Each row below holds a small network's activations on one input, seen along a few directions.
Each table varies a few parts of the input and shows all the possible inputs, shuffled.
A made-up example of a description, with smaller parts first: one of 3 separate values, together with either a single point or one of 9 places along a line or (one of 4 places along a line, together with one of 8 places around a ring).
Shared parts are said once, and a part with two or three values counts as separate values.

Other details of the inputs vary at random and push rows far along two fixed directions, the same in every table; ignore that.

Table:
R1: [ -6  -1 -28   5 -14  -8 -24  14  -6  17  -6  25  18  16   4]
R2: [ 10  12  10 -35   3  -1  44   0   4  11  22  -6 -27   5 -13]
R3: [ -3  10  10 -45   9   3  37  -3  -8  -1  23  -7 -25  -3 -19]
R4: [  2  -5 -15   8 -13   5 -29  10  -3   6 -22  24  20   7  -4]
R5: [ 31  18  11 -15   0  20  38   2   5  11  23 -28 -15 -10  -5]
R6: [ 21  17   7 -26  -2   5  47   5   5  16  30 -14 -26   6  -1]
R7: [  8  11  28 -37   8  14  31  -2   2   0   1  -6 -25   0 -21]
R8: [ 18  17  18 -24   4   9  35  -4   7   4  10 -13 -23  -1 -14]
R9: [-17  -8 -22 -10  -9 -12 -27  10  -6  10  -9  31  18  20  -6]
R10: [ -5  -7 -18   3 -12  10 -36   8  -8  -4 -16  14  24  -1 -11]
R11: [-24  -3 -15 -15  -5 -13 -31   9  -8  13 -13  33  17  19  -9]
R12: [  4   1 -23  14 -12   6 -31  11  -5  12 -13   9  27   1  -1]
R13: [ 13   0 -18  20 -17  10 -27  14  -2  12 -14  17  24   6   8]
R14: [  7  -8 -18  10 -14   8 -32   7 -10   2 -21  17  22  -2  -4]
R15: [-12  -2 -12  -1  -7   9 -40   7 -10  -2 -20  14  22  -2 -13]
R16: [  7  18  26 -39   9   9  28  -4   3   3   5  -8 -24   3 -23]
R17: [ 11   8  17 -31   6  12  31  -2   3   0  12 -18 -17  -5 -20]
R18: [-14  -2 -11  -6  -3   2 -39   8  -7   6 -21  15  24   5 -13]
R19: [ 32  17  11 -10  -4  27  34   2   2   4  25 -29 -16 -16  -6]
R20: [-59 -40  19  91  35 -62 -31 -36  25 -38 -16 -17   8  -7  62]
R21: [ 20  12  14 -19   1  20  32  -2   1  -3  15 -21 -18 -16 -17]
R22: [ 14   6  22 -31   3  14  35  -2   4  -2   5  -7 -23   0 -18]
R23: [ 11  -5 -21  18 -16  11 -30  10 -11   6 -17  13  22  -3   2]
R24: [ 18  -3 -22  22 -18  13 -30  11  -9   8 -12  10  25  -3   8]
R25: [  4   5 -20  13 -13   3 -30   9  -3  12 -16  17  22   9   1]
R26: [ 18   3  17 -28   2  16  31  -4  -3  -6   6 -14 -21  -8 -17]
R27: [-48 -29  42  51  48 -62  46 -46  26 -46  30 -40 -43 -15  56]
R28: [ -5  -3 -36   8 -14  -2 -24  14 -13   8   2  20  21   5   3]
R29: [  2  -2 -37  12 -16   1 -25  16 -11  10   7  18  23   6  11]
R30: [  7  -2 -17  15 -15   8 -27  12  -4  10 -19  20  21   6   1]
R31: [-49 -35  15  97  27 -48 -29 -32  20 -39  -9 -21   7 -15  63]
R32: [ 12   8  23 -34   7  17  27  -4  -5  -4   2 -13 -23  -9 -20]
R33: [ -7  -2 -14  -2  -9   0 -34   7  -3   4 -20  24  21  14  -9]
R34: [-52 -31  43  41  48 -60  43 -46  23 -49  28 -37 -41 -11  50]
R35: [ 31  23  14 -17  -1  17  39   0   7  11  19 -20 -20  -2  -5]
Each input here is: one of 5 places along a line, together with either one of 2 separate values or one of 5 places around a ring.
- The inputs of R6 and R9 match in every part but the place on the line of 5. If R29 is changed in the same way as R6 into R9, which row does it become? => R34
- Change only the place on the line of 5 in R12. List by row number the other rows that result. => R5, R17, R18, R20
- Change only the place on the ring of 5 in R20. List by row number the other rows that result. => R4, R8, R14, R21
- Which other rows agree with R28 in the place on the line of 5? List them by row number. => R1, R12, R23, R25, R30, R31
